Each row below holds a small network's activations on one input, seen along a few directions.
In each table, some parts of the input vary, and every possible input appears once, in random order.
A made-up example of a description, with smaller parts first: ring(8) and (point or (values(2) and line(4)) or line(9)).
Shared parts are said once, and a part with two or three values counts as separate values.

Other details of the inputs shift rows strongly along three fixed directions, in all tables alike. That doesn't count.
To show where, the next rows are all for the same input, with only those details redrawn:
[ -1 -26  13 -23 -14   0  -8   7 -16  18  12]
[ -6 -32  18 -29 -16   2 -16  11 -19  30  21]
[-14 -42  15 -36 -37  12  -4  21  -3  12  24]
[-15 -39  27 -34 -30   8 -22  25 -14  25  27]
[ -6 -33  21 -28 -16   2 -22  14 -21  35  22]
[-15  28  35  -4 -12  -5 -23  23 -15 -43 -21]
[ -3 -34  20 -25 -10  -1 -21   7 -24  40  22]
[ -4  34  20   4   1 -10 -11   7 -18 -42 -29]

Rows:
x1: [ -8  28  25  20   2  -5 -19  29  -6 -31 -31]
x2: [ -7 -33  22 -28 -16   2 -23  14 -21  34  22]
x3: [ 35  11 -68  21   1   4  63 -56  27 -23  -4]
x4: [ -2 -28   5 -27 -12  -4 -13  21 -18  35  17]
x5: [ 34   2 -65  19  17  -4  50 -62  12  -8 -10]
x6: [ -8  26  38  20   5  -1 -24  17  -7 -30 -29]
x7: [-17 -24  -1 -24 -17  20  12  11   5   9  18]
x8: [-12  32  13  23  15  10 -14  31  18 -38 -26]
x9: [-10  47  -5   4  21   2  -3  18   4 -40 -26]
x10: [ 35  30   5  47  92 -74 -42 -80 -39  98  -5]
x11: [-19  36  46  19  12 -16 -24   9  32 -20 -22]
x12: [ -9  33  -5  16 -12  -1 -18  12   9 -54 -23]
x13: [-17  33  31  24  13   7 -18  17   1 -25 -29]
x14: [ -5  41  10  26   6  12  -3  30  21 -43 -15]
x15: [ 13 -15 -30  12  -7  -2  17 -39  -7   0   3]
x16: [  1  -4 -28 -15  -4  17  33  11  20   5  19]
x17: [ 34   9 -68  17   4  -1  52 -40  20 -14  -5]
x18: [  4 -12 -32 -16   8  19  36 -13  19   2  11]
x19: [ 29 -13 -19  18   7 -26   0 -51 -35  17   0]
x20: [-21 -33   3 -14 -23  26  12  37  24   8  14]
x21: [ 17  -7 -40  14   0  -9  20 -31 -12   7  -1]
x22: [  4 -10  -5   7  -4  26  22   6  34  -3  17]
x23: [  7  19  41  13  71 -54 -56 -30 -23  94   6]
x24: [  5   4 -29 -11  -4  21  45  -6  28 -14  16]
x25: [  2  27  11  22 -12 -24 -25  -1 -29 -48 -25]
x26: [-20 -32 -18 -33 -29  22  27  26  17   4  20]
x27: [  1 -22 -11  -1   4  26  20   4  33   3  12]
Question: Describe the family of inputs behind these rows.
Answer: values(3) and (point or (values(2) and line(4)))
Question: Changing only the values(3) part turns x8 into x9. The same change can be made to x20. Which row results?
Answer: x26
Question: List by row number the other rows that have the values(3) part in common with x5.
Answer: x3, x10, x12, x15, x17, x19, x21, x25
Question: Change only the line(4) part in x2. List by row number the other rows that result.
Answer: x7, x18, x24

Rows:
x28: [ 10  14   4  -6  16  -2   8  -4 -16   2 -11]
x29: [ 2 10  2  6 -5 -6 -9 -8 -3 -1  8]
x30: [-6  6  4  2 22 12 11  8 24 -9  6]
x31: [ -5 -15   6  -4 -21   6 -11  11   5 -15   3]
x32: [-26 -21  10 -16 -50  25  -9  44  12 -27  18]
x33: [-15   4  10   5   6  15  -2  20  29   0   4]
x34: [-21  -8   2 -14 -28  16   1  30   7 -23   5]
x35: [  0   0   2   0  -7  -5  14 -12   6 -13   0]
x36: [  24 -104  -53  -39  -11   13   38  -26    4   99   60]
x37: [ 10  17 -20   4  12 -23  22 -24   5  -9  -9]
x38: [ -4 -10   1  -2 -14   5 -10  17  -1 -10   3]
x39: [-11   1  -1  -5  -6   1   5  11  -5  -4  -4]
x40: [-11  -5   7  -4 -13  -4   3  -6   7 -11   0]
x41: [ -1   7  14  10  18  -5 -42  10 -34  35  -1]
x42: [  1   9 -16  -6  -1  -9   9  -9   9 -11   1]
x43: [ 20   8 -18  22   8  -6  20 -30  -5 -13 -12]
x44: [-4  8  1  8 -3 14  0 15 34 -3 -2]
x45: [ -8  -6   5 -18 -19  19  -1  20   0 -14   5]
x46: [  4  13 -10   1   6 -11  -7  -9   0  -3   3]
x47: [  3  -8  12   0 -10  -7   3  -1   1  -9  -3]
x48: [-13  -8   5  -8 -16   4 -10   3   7 -12   4]
x49: [  7  14  -3  -4  17   3   4  -7 -17   2 -13]
x50: [ 13  14 -27  12  13  -5  19 -33   1 -15 -12]
x51: [  4  13  -3  -7  10   3  16  -6 -11  -5 -13]
x52: [ 16   5 -16  12  11 -16  27 -30   0 -11 -20]
x53: [ 21  14   7  22  50 -26 -36 -32 -41  47 -18]
x54: [-14 -10  66  -2   9 -14 -83  32 -42  56  11]
x55: [ -1   4   8  11  -6   1 -12 -13  -7  -1   4]
x56: [  5  10   3  -1   5 -20   1  -6   1   2   1]
x57: [ 1  5 -6 -3  3 -3 12  5 -6 -4 -5]
x58: [ 10   5  -8   7  11 -13  11 -12  -9  -1 -15]
x59: [ -2  -9   5   5 -18   6  -8  12  -3 -10   5]
x60: [-13   5  11   5  11  12   5  17  25  -1   3]
x61: [  4   5   1  -4  -3  10   0   5 -10  -5  -2]
x62: [-2 12 -7 11  5 12 13  8 33 -3 -6]
Question: Changing only one part turns x50 into x48. The same change can be made to x46. Which row results?
Answer: x42
Question: Describe the family of inputs behind these rows.
Answer: line(5) and (point or line(6))
Question: Change only the line(6) part in x57. List by row number the other rows that result.
Answer: x28, x35, x47, x54, x56
